Each row below holds a small network's activations on one input, seen along a few directions.
In each table, some parts of the input vary, and every possible input appears once, in random order.
A made-up example of a description, with smaller parts first: one of 6 places along a line, together with either a single point or one of 11 places around a ring or (one of 2 separate values, together with one of 8 places around a ring).
Shared parts are said once, and a part with two or three values counts as separate values.

Other details of the inputs vary at random and push rows far along three fixed directions, the same in every table; ignore that.

Table:
x1: 6 12 -10 1 12 16 -1 -1 4 9 5 16 5 -7
x2: 12 -10 -7 5 -23 5 8 -8 -1 -1 -17 4 -3 11
x3: -10 -13 26 -4 4 -6 -12 10 8 -12 19 -22 -7 -7
x4: -4 -14 22 -1 -4 -5 -1 13 4 0 11 -12 -16 -26
x5: 3 -9 5 2 -7 0 9 -5 0 -21 -12 3 4 23
x6: 5 -5 1 5 -10 1 8 -6 2 -16 -17 -7 0 25
x7: -6 -11 23 3 3 -10 -13 15 4 -8 21 -17 -6 -16
x8: -16 -14 22 -7 -6 -12 -17 -1 3 -7 20 -8 -16 -21
x9: -8 12 -11 -8 22 9 -12 -11 1 -2 13 22 -5 -2
x10: 1 -8 4 3 -9 -2 7 -3 1 -21 -10 0 3 22
x11: 2 -10 9 3 -10 -1 6 -6 1 -18 -10 2 6 21
x12: 5 -6 2 -3 -22 -2 8 -1 -4 -13 -12 9 5 8
x13: 9 -10 -4 0 -22 4 8 -6 -2 1 -15 0 -3 5
x14: 3 -6 4 -2 -18 -2 11 -1 -5 -11 -12 11 4 6
x15: 2 -7 2 2 -14 -6 6 -3 -1 -17 -10 0 6 21
x16: -8 -12 23 0 2 1 -11 3 6 3 7 -26 -13 -9
x17: -4 -10 2 -1 -17 -5 2 -16 -4 -16 -8 14 -7 9
x18: 11 -4 -4 -2 -24 5 13 -1 -2 -9 -14 5 0 7
x19: 8 -11 -3 7 -19 0 11 -6 -3 2 -17 4 -3 6
x20: 3 -6 -3 6 -13 3 6 -6 -1 -7 -19 -8 -6 20
x21: 7 -5 -2 1 -20 -1 7 -1 -4 -15 -10 11 2 13
x22: 0 14 -7 -5 23 17 -5 4 4 -6 11 6 9 0
x23: -8 -13 23 2 -1 -11 -9 16 3 -8 16 -9 -14 -20
x24: 7 -5 3 5 -14 -3 6 -1 -3 -14 -9 4 11 12
x25: -9 15 -15 4 2 -51 17 10 -16 38 -7 0 24 -19
x26: 8 -5 -5 5 -19 -2 15 1 -2 -6 -14 8 -3 4
x27: -12 -13 27 -3 10 -8 -8 10 6 -10 18 -19 -7 -11
x28: 8 -4 -5 0 -20 4 17 0 -2 -9 -16 7 -2 6
x29: -4 15 -13 -4 24 18 -9 -2 4 11 4 -4 0 4
x30: -5 -6 -2 -8 -22 -5 3 -13 -5 -18 -7 10 -7 10
x31: 8 15 -14 -2 13 19 -6 1 5 5 9 13 3 -3
x32: 1 13 -10 -8 17 11 0 2 -1 0 5 19 6 -3
x33: -8 12 -10 -13 18 11 -8 -12 0 -4 11 19 -5 -2
x34: 1 15 -7 -6 27 16 -5 -4 6 2 4 -1 7 9
x35: 0 15 -9 -1 25 13 -7 4 4 -4 12 10 9 0
x36: -5 -15 28 2 -3 -6 -16 13 5 -7 20 -11 -10 -20
x37: 3 12 -6 -3 19 19 -8 -1 4 -2 10 20 7 0
x38: -16 -14 20 -4 -4 -15 -19 2 3 -9 22 -8 -20 -20
x39: -9 -14 28 2 5 -8 -16 9 9 -9 21 -19 -4 -9
x40: -1 -14 23 -1 -9 -3 -8 12 6 0 14 -16 -11 -25
x41: 3 12 -21 -5 16 18 -1 -3 3 13 1 10 -1 -3
x42: 5 -9 5 2 -14 -2 9 0 -4 -17 -12 12 -3 10
x43: 4 -3 -2 0 -11 -1 12 -5 -1 -13 -19 -7 4 23
x44: 9 -4 -6 3 -22 4 13 -6 -5 1 -17 -7 -3 15
x45: 3 -7 5 -2 -13 2 6 -6 1 -19 -10 -1 9 22
x46: 4 -6 0 7 -13 2 6 -9 -3 -1 -20 -5 0 18
x47: 0 18 -11 -6 24 11 -9 -1 5 6 8 -3 9 7
x48: 5 10 -18 0 19 22 -6 -4 7 8 5 10 -5 0
x49: -9 -12 23 -3 -2 -8 -7 16 3 -8 16 -11 -13 -21
x50: 10 -11 -6 5 -16 3 12 -7 -2 -3 -19 5 -8 10
x51: 7 -2 0 5 -13 -8 6 -6 -2 -5 -16 -5 9 19
x52: 4 -8 0 6 -11 3 7 -8 -2 -6 -20 -6 -6 20
x53: 8 -9 -7 0 -23 0 11 -3 -3 1 -15 -1 -5 6
x54: 2 15 -7 -7 20 17 -9 3 4 -5 13 5 10 1
x55: 9 13 -10 -1 13 24 -9 -2 7 4 9 14 5 -3
x56: 1 12 -3 -5 23 19 -6 0 4 -4 10 8 12 0
x57: 5 12 -11 3 20 18 -4 -4 2 14 3 1 -2 1
x58: -5 11 -14 3 -6 -39 19 14 -15 37 -4 13 15 -33
x59: 6 -5 3 7 -12 -6 9 -7 -2 -8 -18 -4 7 19
x60: 3 16 -15 -1 20 15 0 -3 0 19 2 2 2 -3
x61: 0 16 -13 -6 20 22 -11 -5 4 9 4 -4 1 9
x62: -19 15 -24 -5 -2 -51 12 4 -19 27 1 20 9 -27
x63: 3 12 -3 0 23 17 -8 0 4 -3 10 11 12 2
x64: -7 14 -25 7 -4 -45 22 12 -20 46 -9 1 13 -24
x65: -10 15 -20 4 -1 -45 11 9 -18 46 -7 -2 18 -21
x66: -6 12 -12 -7 13 10 -16 -14 1 -2 12 21 1 0
x67: -6 -12 21 5 1 -5 -17 5 5 6 11 -27 -12 -11
x68: -4 -15 24 4 -3 1 -6 6 4 9 10 -27 -15 -17
x69: 4 -6 4 -1 -9 -1 13 0 -4 -17 -12 3 6 10
x70: -3 -14 23 5 -1 -8 -4 14 5 2 14 -11 -17 -26
x71: -5 13 -9 -7 24 11 -4 1 5 -4 9 6 10 7
x72: 3 13 -7 0 24 11 -4 2 1 -3 8 12 10 1
x73: 10 -9 -8 5 -20 -1 8 -4 -2 0 -13 1 -6 7
x74: -4 -11 26 -1 5 0 -15 5 10 -6 13 -28 -7 -6
x75: 6 -4 -5 5 -16 5 4 -9 -2 -6 -19 -7 -3 24
x76: 6 13 -12 2 17 22 -10 -3 5 13 9 -2 -2 3
x77: -6 10 -27 5 -7 -52 25 12 -22 49 -12 12 13 -32
x78: 8 14 -12 2 16 25 -10 -7 4 14 6 1 3 4
x79: -19 13 -20 -3 -7 -58 15 3 -22 34 -1 22 14 -31
x80: 2 15 -6 -6 21 15 -9 1 4 -1 13 7 15 -2
x81: 7 -10 -4 2 -21 0 14 -5 -4 4 -18 3 -3 4
x82: 3 -6 -1 0 -11 7 10 -9 -3 -7 -22 -7 -4 21
x83: 1 14 -8 -10 15 18 -10 3 4 -3 12 13 5 -1
x84: -18 -13 18 -2 -2 -18 -13 2 2 -9 18 -5 -21 -20
x85: 7 14 -12 -3 15 27 -8 -7 4 14 5 -1 3 3
x86: -11 -16 32 -3 7 -4 -11 8 9 -11 19 -21 -6 -10
x87: -3 -13 21 9 -2 -7 -7 7 3 13 10 -23 -13 -19
x88: 1 14 -6 0 28 12 -9 -3 6 2 6 0 6 8
x89: 6 -4 1 5 -14 -3 5 -5 0 -12 -15 -7 3 24
x90: -3 -11 12 9 -4 -7 -2 8 2 9 6 -21 -15 -13
Description of these inputs: one of 2 separate values, together with one of 5 places around a ring, together with either a single point or one of 8 places around a ring.
The inputs of x1 and x58 match in every part but the choice among 2 separate values. If x76 is changed in the same way as x1 into x58, which row does it become?
> x44
The inputs of x2 and x13 match in every part but the choice among 2 separate values. If x66 is changed in the same way as x2 into x13, which row does it become?
> x8
Which other rows does x67 become when the place on the ring of 8 takes its other values? List them by row number.
> x2, x24, x36, x39, x51, x55, x78
Which other rows does x7 become when the choice among 2 separate values takes its other values? List them by row number.
> x54
Start at x32 and move only the place on the ring of 5, one step at a time. The first step leads to x14. Which rows follow, in order?
> x12, x83, x49

Table:
x91: 4 -20 3 8 -36 -23 20 0 -6 -2 -21 0 -16 -2
x92: 7 17 -29 -8 9 19 8 -9 -1 7 -6 22 -1 5
x93: -22 10 14 -6 23 -27 -14 20 0 17 35 -7 6 -40
x94: 2 22 -24 0 23 4 5 -2 1 -3 -7 17 20 18
x95: 7 -15 29 -5 12 38 -11 6 16 -27 9 -22 -13 12
x96: -3 -17 4 14 -30 -31 11 -8 -12 9 -22 -21 -8 13
x97: 0 -15 8 12 -24 -33 13 6 -8 -12 -12 -9 8 10
x98: -1 -18 22 -4 0 33 -17 -6 15 -33 8 0 -27 6
x99: 4 -12 28 -4 6 28 -24 -3 18 -37 15 -21 -7 17
x100: 17 16 -23 4 8 27 3 -8 -2 8 -6 20 7 9
x101: 12 -16 25 1 0 42 -18 -4 20 -18 9 -24 -14 10
x102: -2 19 -27 -11 4 13 0 -9 -4 4 -4 30 10 4
x103: -23 12 0 -1 23 -28 -16 9 -3 43 21 -27 -3 -31
x104: -10 7 8 -1 17 -13 -11 21 1 33 29 -14 -4 -50
x105: -1 -16 2 3 -46 -31 13 -2 -14 -6 -20 9 -2 -2
x106: -3 19 -25 -13 10 4 2 -13 -3 1 -1 28 17 9
x107: 7 -13 12 9 -31 -31 15 12 -9 4 -17 -12 11 1
x108: 12 18 -25 -4 10 25 11 -5 -4 8 -9 17 6 3
x109: 8 -18 24 -3 7 44 -10 -1 18 -21 7 -25 -19 8
x110: -2 -16 23 1 11 35 -20 -15 18 -20 0 -31 -30 22
x111: -8 5 9 6 24 -15 -9 22 2 32 25 -10 -9 -50
x112: 7 -7 -7 6 -19 -4 7 -5 -4 2 -7 8 -9 2
x113: -6 -18 6 -5 -29 -30 20 -5 -12 -16 -17 6 -2 5
x114: -10 2 9 8 28 -17 -9 22 6 36 24 -18 -3 -42
x115: 3 24 -23 2 13 3 5 -8 -7 -1 -3 31 22 15
x116: 10 19 -26 -3 9 21 8 -6 1 16 -9 9 18 10
x117: -2 23 -21 -8 17 5 10 -4 -8 -3 -3 26 18 10
x118: -5 -20 9 2 -27 -30 17 -6 -7 -17 -17 8 -4 7
x119: -1 -11 26 -8 7 30 -19 0 18 -37 15 -23 -8 16
x120: -5 -19 3 -2 -37 -24 19 1 -14 -11 -20 7 -9 -2
x121: 0 23 -25 -7 21 3 8 -1 -4 -1 -5 14 22 16
x122: -3 -14 5 9 -34 -31 8 -9 -11 9 -24 -23 -5 11
x123: 0 22 -18 -1 19 6 7 -6 -2 -5 -4 29 16 13
x124: 6 -16 11 14 -27 -30 17 13 -9 3 -16 -10 8 4
x125: 3 14 -25 -2 7 16 -4 -11 -4 0 -2 33 6 9
x126: 13 -14 24 0 -5 42 -17 -4 16 -22 9 -15 -20 2
x127: -15 6 3 -6 15 -18 -14 17 3 32 32 -9 -11 -47
x128: -2 -18 9 -1 -36 -32 10 -8 -9 -15 -14 5 2 5
x129: -23 7 5 -1 31 -23 -15 10 -2 38 22 -30 -11 -32
x130: 8 -15 18 -5 -8 34 -19 -8 16 -21 11 -11 -26 4
x131: 15 14 -24 7 12 24 4 -7 1 13 -8 13 15 15
x132: -15 -3 13 -1 18 -18 -18 5 2 6 30 1 -4 -25
x133: 2 -12 11 4 -30 -28 19 13 -8 3 -17 -14 10 1
x134: 3 25 -20 -4 12 4 0 -8 -5 -2 -1 27 24 11
x135: 11 19 -20 2 21 14 8 2 1 7 -11 15 18 16
The inputs of x115 and x93 match in every part but one. If x100 is changed in the same way as x115 into x93, which row does it become?
> x104
The inputs of x121 and x94 match in every part but one. If x95 is changed in the same way as x121 into x94, which row does it become?
> x135
What do these inputs look like to the network?
> one of 5 places around a ring, together with either a single point or one of 8 places around a ring
Which other rows does x110 become when the place on the ring of 5 takes its other values? List them by row number.
> x96, x103, x122, x129
Which other rows does x134 become when the place on the ring of 8 takes its other values? List them by row number.
> x99, x101, x105, x107, x126, x128, x130
